These are the activations of a small neural network, seen along a few directions. Each row is one input.
Each table varies a few parts of the input and shows all the possible inputs, shuffled.
A made-up example of a description, with smaller parts first: line(4) and (point or line(9) or (values(3) and ring(8))).
Shared parts are said once, and a part with two or three values counts as separate values.
In the rows, 128 means zero.

Other details of the inputs shift rows strongly along two fixed directions, in all tables alike. That doesn't count.

Table:
x1: [125 151 133 124 117 143 117 123 142 118 119 124 144 107]
x2: [124 114 134 135 135 114 136 140 120 137 130 137 119 143]
x3: [120 116 120 133 132 117 139 135 122 139 126 142 114 149]
x4: [130 116 118 135 145 113 137 137 119 132 135 128 116 142]
x5: [127 116 140 135 139 115 141 133 117 137 131 129 135 149]
x6: [128 113 108 131 140 125 139 136 115 138 124 125 110 147]
x7: [138 117 125 141 137 116 139 139 110 139 135 121 129 140]
x8: [132 116 121 138 144 114 138 135 117 135 132 124 120 141]
x9: [122 153 132 120 122 136 114 128 142 110 116 126 145 109]
x10: [122 114 131 132 136 113 135 141 122 134 134 140 115 143]
x11: [121 116 129 135 138 112 135 138 122 133 135 139 115 143]
x12: [122 152 109 124 136 139 116 145 132 113 112 118 131 111]
x13: [120 151 121 115 115 142 116 119 146 114 114 132 137 114]
x14: [120 151 127 118 118 136 111 123 147 109 124 132 137 105]
x15: [125 117 136 138 137 114 140 134 118 140 131 132 134 147]
x16: [138 115 124 138 139 123 138 142 106 140 131 117 124 140]
x17: [125 157 117 130 132 137 120 141 133 116 109 115 149 112]
x18: [158  81 150  99  90 155 122  34 151 136 175 130  95 117]
x19: [121 114 122 131 131 119 138 137 122 140 125 143 114 149]
x20: [120 153 129 118 123 135 113 129 144 108 120 130 140 109]
x21: [123 150 130 122 117 140 113 125 144 114 119 128 136 104]
x22: [133 113 119 135 145 121 136 138 112 136 129 120 115 142]
x23: [125 152 134 124 111 141 115 136 136 119 117 127 146 104]
x24: [126 153 115 129 135 142 120 144 127 119 108 111 142 115]
x25: [128 117 137 140 130 115 139 141 114 141 134 134 129 141]
x26: [164  82 136 103  98 157 125  39 147 135 172 118  91 115]
x27: [123 116 133 136 137 110 136 135 120 136 132 136 125 145]
x28: [124 156 133 125 112 138 115 131 137 117 119 126 153 104]
x29: [125 148 135 121 115 145 116 125 142 119 118 125 143 107]
x30: [130 117 140 137 133 113 140 138 113 137 134 131 136 145]
Each input here is: line(5) and (values(2) or line(4)).
- Changing only the line(5) part turns x21 into x11. The same change can be made to x27. Which row results? => x14
- Which other rows does x22 become when the values(2) part takes its other values? List them by row number. => x8
- Which other rows does x12 become when the values(2) part takes its other values? List them by row number. => x4
- Which other rows does x29 become when the line(4) part takes its other values? List them by row number. => x1, x5, x15
